A small network was shown many inputs. Here are its activations along a few directions, one row for each input.
Each table varies a few parts of the input and shows all the possible inputs, shuffled.
Descriptions start from the smaller parts, as in this example, which fits no table here: one of 3 separate values, together with either a single point or one of 9 places around a ring or (one of 4 places along a line, together with one of 5 places around a ring).
Shared parts are said once, and a part with two or three values counts as separate values.

Other details of the inputs shift rows strongly along three fixed directions, in all tables alike. That doesn't count.

A family of inputs:
R1: 2.41,-1.91,-3.23,-3.33,2.17,-0.70,-1.65,-1.97,-1.44,-2.07,-1.17
R2: 4.73,2.49,-0.05,0.32,2.71,-1.45,-4.76,4.16,3.65,0.42,0.28
R3: -0.33,-0.98,5.89,-7.20,3.91,-5.20,0.67,4.04,1.49,1.15,0.03
R4: 5.87,1.32,3.64,1.19,4.92,0.62,1.07,6.55,-0.20,0.50,-2.96
R5: 1.32,1.60,-2.46,8.41,0.60,3.57,-1.05,0.68,3.36,-2.09,3.39
R6: -5.79,-2.18,0.59,1.32,0.61,-0.80,1.58,-2.28,-1.03,-1.32,0.67
R7: 4.26,1.22,-4.34,-3.83,-3.39,-1.05,-0.29,-3.39,-1.85,1.28,-1.88
R8: -0.28,-2.49,-4.85,5.50,0.04,0.96,1.13,-1.34,1.88,-0.44,0.21
R9: 0.67,1.07,4.91,-5.92,2.02,-1.38,3.49,2.22,-7.02,0.99,-4.47
R10: -5.38,-3.06,3.74,-3.23,-4.62,-0.27,2.91,-3.24,-5.73,-0.55,1.79
R11: -8.24,2.65,6.11,-4.13,-1.65,-1.56,2.15,-4.40,-4.26,1.80,0.90
R12: 1.83,1.64,-2.19,6.02,-1.98,1.62,0.53,-1.66,3.05,1.94,1.26
R13: 5.21,-0.62,-6.30,2.41,0.31,-1.26,-0.93,0.01,4.12,1.20,-2.36
R14: 0.73,-0.45,-1.30,-1.01,-0.10,-0.08,-2.71,-0.81,-1.15,-3.23,-0.12
R15: 4.09,-1.98,2.33,0.66,5.24,-1.62,-1.86,7.37,5.72,4.43,2.13
R16: -8.06,3.27,2.32,6.36,-0.98,2.66,-0.28,-1.03,1.74,2.22,1.34
R17: 4.29,0.22,-0.81,0.53,1.58,0.43,-3.24,4.92,1.60,-2.05,2.59
R18: 2.85,-1.78,-4.23,-3.98,-3.11,-0.30,-0.68,-2.91,-0.14,0.73,-4.65
R19: -0.51,-1.18,-3.17,3.74,-1.67,3.41,0.11,0.63,0.89,-0.73,1.17
R20: 0.58,-0.12,5.57,-7.73,0.77,-4.35,2.47,5.09,0.24,1.75,1.85
R21: -3.73,-4.71,3.26,-3.56,-1.25,-0.81,2.35,-1.65,-3.46,0.31,0.96
R22: -6.23,-2.79,-0.63,6.23,-0.75,3.84,2.02,-1.30,0.87,1.29,1.65
R23: 3.88,-2.86,-0.80,-0.15,4.63,-0.76,-3.77,4.02,2.44,-1.28,0.80
R24: 3.96,1.24,-2.64,-1.59,-1.68,1.45,0.78,-0.14,-5.24,-1.28,-8.31
R25: 1.35,1.61,-1.02,6.53,0.32,2.06,0.58,0.95,-3.05,1.11,-4.63
R26: -1.60,-0.48,5.28,-1.04,2.50,-1.66,0.63,-0.15,2.06,1.52,0.69
R27: -4.35,-2.53,3.05,1.25,1.04,0.94,1.29,-3.15,-0.65,-1.36,1.30
R28: -3.91,0.31,1.92,-0.85,-1.45,2.20,0.36,1.45,-1.26,-1.89,2.13
R29: 2.56,0.99,-2.99,-3.24,-0.96,0.40,-0.96,-1.19,-2.47,-3.02,0.56
R30: 2.46,0.56,-4.51,-3.74,-0.35,-0.07,-2.01,-3.72,-2.66,-3.90,-1.69
R31: -6.13,2.98,2.89,1.17,-1.44,-1.59,1.35,-2.11,-0.31,0.24,0.57
R32: -4.57,-1.56,1.13,0.79,-2.12,-0.29,3.66,-0.65,-1.77,-0.68,2.43
R33: -0.51,-2.04,3.18,-0.88,-0.45,0.60,2.68,0.47,-0.73,-0.90,3.18
R34: 3.40,-0.13,-2.79,-3.08,-1.35,0.11,-1.58,-4.19,-1.47,-5.42,-2.02
R35: 3.64,-0.61,2.78,1.19,6.64,-2.09,-4.01,7.24,6.14,3.04,1.51
R36: -0.62,-0.14,4.03,-6.55,0.72,-2.59,1.35,4.17,-1.57,-2.87,2.54
R37: -7.46,0.07,2.46,5.51,0.60,1.70,-0.02,-0.81,2.52,3.37,0.43
R38: 3.70,-1.09,-4.58,-3.80,-1.70,-1.46,-0.12,-4.28,-1.11,1.83,-3.33
R39: -1.00,-1.73,4.00,-0.94,0.91,-1.09,2.53,-0.14,1.74,3.09,1.08
R40: -7.46,3.53,2.08,6.16,-2.91,3.25,0.58,-0.42,1.44,2.73,2.57
R41: 3.53,-1.41,-3.01,-3.98,-0.95,-0.05,0.64,-0.85,-2.51,-1.46,0.52
R42: -0.17,4.11,-3.73,5.73,-2.53,0.38,-0.48,-0.81,2.63,0.34,0.78
R43: 0.02,1.57,0.92,1.56,0.64,-0.20,3.09,1.70,-3.83,0.17,-4.72
R44: 4.48,0.22,2.90,0.89,3.43,-1.21,-2.01,8.38,4.96,3.93,3.52
R45: 3.09,2.23,5.46,-2.89,2.92,-2.11,-2.47,8.18,3.20,2.31,3.74
R46: -2.10,0.64,-3.20,4.21,-0.14,3.34,-2.20,-0.66,1.24,-2.55,0.06
R47: 3.51,-3.06,-5.21,-3.52,-0.91,-0.10,0.35,-3.62,-2.46,-1.35,-1.83
R48: 1.69,-2.55,-4.44,-3.76,-1.11,0.67,-2.23,-2.85,-1.49,-3.56,-3.70
R49: 3.37,0.44,-3.93,-4.01,-4.86,0.21,-0.90,-1.98,-0.80,0.09,-3.30
R50: -1.67,1.22,-4.80,6.41,0.15,1.27,-1.22,-1.60,1.79,-3.00,0.45
R51: -7.68,-0.35,5.78,-4.21,-0.12,-2.25,2.28,-4.22,-3.36,3.12,0.19
R52: 0.28,3.72,-1.74,6.74,-0.44,1.48,-1.64,-2.88,3.34,-0.15,0.20
R53: 1.19,3.97,-1.83,5.91,-2.28,1.80,-0.59,-2.07,2.80,0.48,1.45
R54: 3.80,3.70,-3.85,-4.00,-3.35,-0.89,-1.56,-3.40,-1.93,-0.17,-1.63
R55: -0.98,-3.83,2.46,-0.58,1.19,0.32,2.56,-0.38,0.05,-0.05,1.86
Description of these inputs: one of 5 separate values, together with either a single point or (one of 2 separate values, together with one of 5 places around a ring).
- The inputs of R33 and R19 match in every part but the choice among 5 separate values. If R12 is changed in the same way as R33 into R19, which row does it become? => R49
- Which other rows does R42 become when the choice among 5 separate values takes its other values? List them by row number. => R40, R45, R53, R54
- Which other rows does R50 become when the choice among 2 separate values takes its other values? List them by row number. => R31
- A walk changes only the place on the ring of 5. It starts at R21 and steps to R10. List the rest of the walk in order. => R17, R14, R23
- Which other rows agree with R7 in the choice among 5 separate values? List them by row number. => R1, R9, R11, R29, R30, R38, R41, R47, R51, R54

A family of inputs:
R56: -6.84,0.01,2.40,3.19,1.25,0.71,0.76,-0.01,-0.66,-0.63,1.80
R57: 4.71,0.02,-1.62,-0.69,2.74,0.60,-1.35,5.44,-0.09,-0.72,-1.09
R58: 3.23,3.88,-0.78,5.12,-0.72,0.43,-3.17,2.07,2.71,1.25,-2.14
R59: -4.19,0.28,-0.17,5.61,-0.06,0.67,1.09,-2.68,0.01,-0.72,1.32
R60: -0.01,-0.08,-2.06,4.81,-0.08,1.38,-1.30,-2.00,2.26,1.00,2.14
R61: 0.87,-0.95,1.13,-5.49,-2.57,-1.31,2.78,-1.93,-5.87,-1.42,-2.49
R62: 0.77,-1.09,0.32,1.52,1.13,0.67,0.72,-0.37,1.18,0.58,-0.63
R63: -2.08,-0.74,-3.58,2.28,-1.39,-0.42,-0.47,-4.34,0.11,0.39,-1.81
R64: 6.29,-0.74,-1.40,-0.85,2.52,-0.87,-0.16,4.07,0.96,0.98,-0.75
R65: 4.70,-0.11,-2.78,-1.88,0.60,-0.97,-2.08,3.39,4.09,0.61,0.58
R66: 1.33,-1.84,0.39,-9.39,-2.36,-2.57,-0.95,-2.89,-2.58,-0.40,-1.77
R67: -2.10,-1.32,4.45,-1.81,1.93,-0.90,2.05,4.04,-0.65,3.57,0.78
R68: -2.14,-1.15,6.71,-2.03,2.77,-0.15,2.61,2.94,-0.54,0.22,1.60
R69: 2.30,0.68,-3.30,3.67,1.75,2.32,-3.72,1.87,2.47,-1.17,1.49
R70: -0.29,4.71,2.24,-4.16,-0.27,-1.85,0.89,-1.11,-1.95,1.23,-1.71
R71: 6.01,0.02,-1.14,-1.13,2.41,-0.31,-2.69,2.81,2.32,-1.45,1.80
R72: -2.04,1.18,-5.40,2.20,-5.54,2.26,-0.38,-5.14,-1.85,-2.86,-1.09
R73: -1.48,0.06,-3.12,3.64,-1.40,3.03,-0.38,-3.01,-1.21,-1.87,-2.55
R74: -3.94,-1.58,3.63,0.05,1.20,0.32,1.62,0.43,0.57,2.55,0.09
R75: 2.60,0.23,-3.26,-5.32,-5.23,-0.91,0.44,-4.50,-2.99,-3.61,-1.68
R76: -2.19,-0.59,4.70,-2.71,0.33,-1.43,1.77,2.66,1.24,1.26,3.91
R77: -5.53,-0.89,2.62,3.35,1.00,-0.72,1.92,-1.71,0.46,1.22,2.20
- What is each input in this table made of? => either one of 2 separate values or (one of 4 places along a line, together with one of 5 places along a line)
- Which of the alternatives is R60? => one of 4 places along a line, together with one of 5 places along a line
- List by row number the other inputs of the same sort as R58. => R70

A family of inputs:
R78: 1.91,0.91,-2.14,-0.17,-2.35,-0.28,-0.89,-1.86,0.18,-0.25,0.68
R79: 4.04,-0.28,-1.36,-6.70,-1.80,-0.67,-0.06,-3.22,-3.64,-4.52,-2.82
R80: 4.45,-1.92,-2.86,2.44,1.43,0.60,-1.22,2.21,2.73,0.22,1.60
R81: -7.13,-2.43,4.65,-0.24,1.37,0.29,2.04,0.26,0.29,1.77,1.92
R82: 3.97,1.07,-2.97,-4.14,-2.87,-0.97,-0.66,-4.61,-0.69,-1.99,-1.95
R83: 5.82,-0.67,-0.38,-6.89,1.34,-1.03,-2.04,5.29,-0.37,-2.82,-0.58
R84: 2.67,-1.01,-1.67,6.37,4.06,2.04,-0.55,2.75,5.58,1.15,2.50
R85: -2.63,1.87,-0.11,3.58,-1.94,1.99,1.49,-2.76,-2.16,2.38,-2.24
R86: 4.47,0.88,1.38,-4.92,2.27,-1.43,-1.01,3.20,-1.43,1.61,-2.56
R87: -0.36,1.07,-8.75,5.54,-4.00,3.17,-2.24,-6.69,-1.22,-3.18,-4.15
R88: 0.22,-1.55,-7.36,4.48,-4.02,2.42,-0.78,-4.53,-0.03,-0.47,-1.40
R89: 4.09,0.83,0.89,-1.83,3.47,-2.44,-2.83,3.64,3.35,0.41,1.24
R90: -1.43,0.54,4.84,-3.68,-0.78,-1.37,2.45,1.24,-2.54,1.55,-2.01
R91: -4.54,0.84,5.96,2.01,-0.02,-0.76,3.60,2.13,-0.41,2.11,0.14
R92: -0.86,-1.07,2.61,-7.45,-1.30,-2.67,0.05,-2.94,-5.18,-2.91,-2.19
R93: 2.77,-1.49,-2.11,5.72,4.57,0.35,-2.50,2.74,5.07,1.10,1.33
R94: -4.95,-0.50,4.79,-1.65,-1.69,0.27,2.49,-0.82,-3.87,-0.97,2.19
R95: 0.97,1.11,1.19,1.15,4.19,-0.33,-2.40,5.80,5.53,1.55,2.54
R96: -6.39,0.59,4.31,0.42,-1.32,0.23,1.14,0.89,0.35,2.19,3.85
R97: -7.10,1.23,-0.93,5.96,-0.59,0.60,3.91,-2.72,-1.55,1.09,1.93
- What is each input in this table made of? => either a single point or one of 4 places along a line or (one of 3 separate values, together with one of 5 places around a ring)
- A walk changes only the place on the line of 4. It starts at R91 and steps to R90. List the rest of the walk in order. => R85, R86
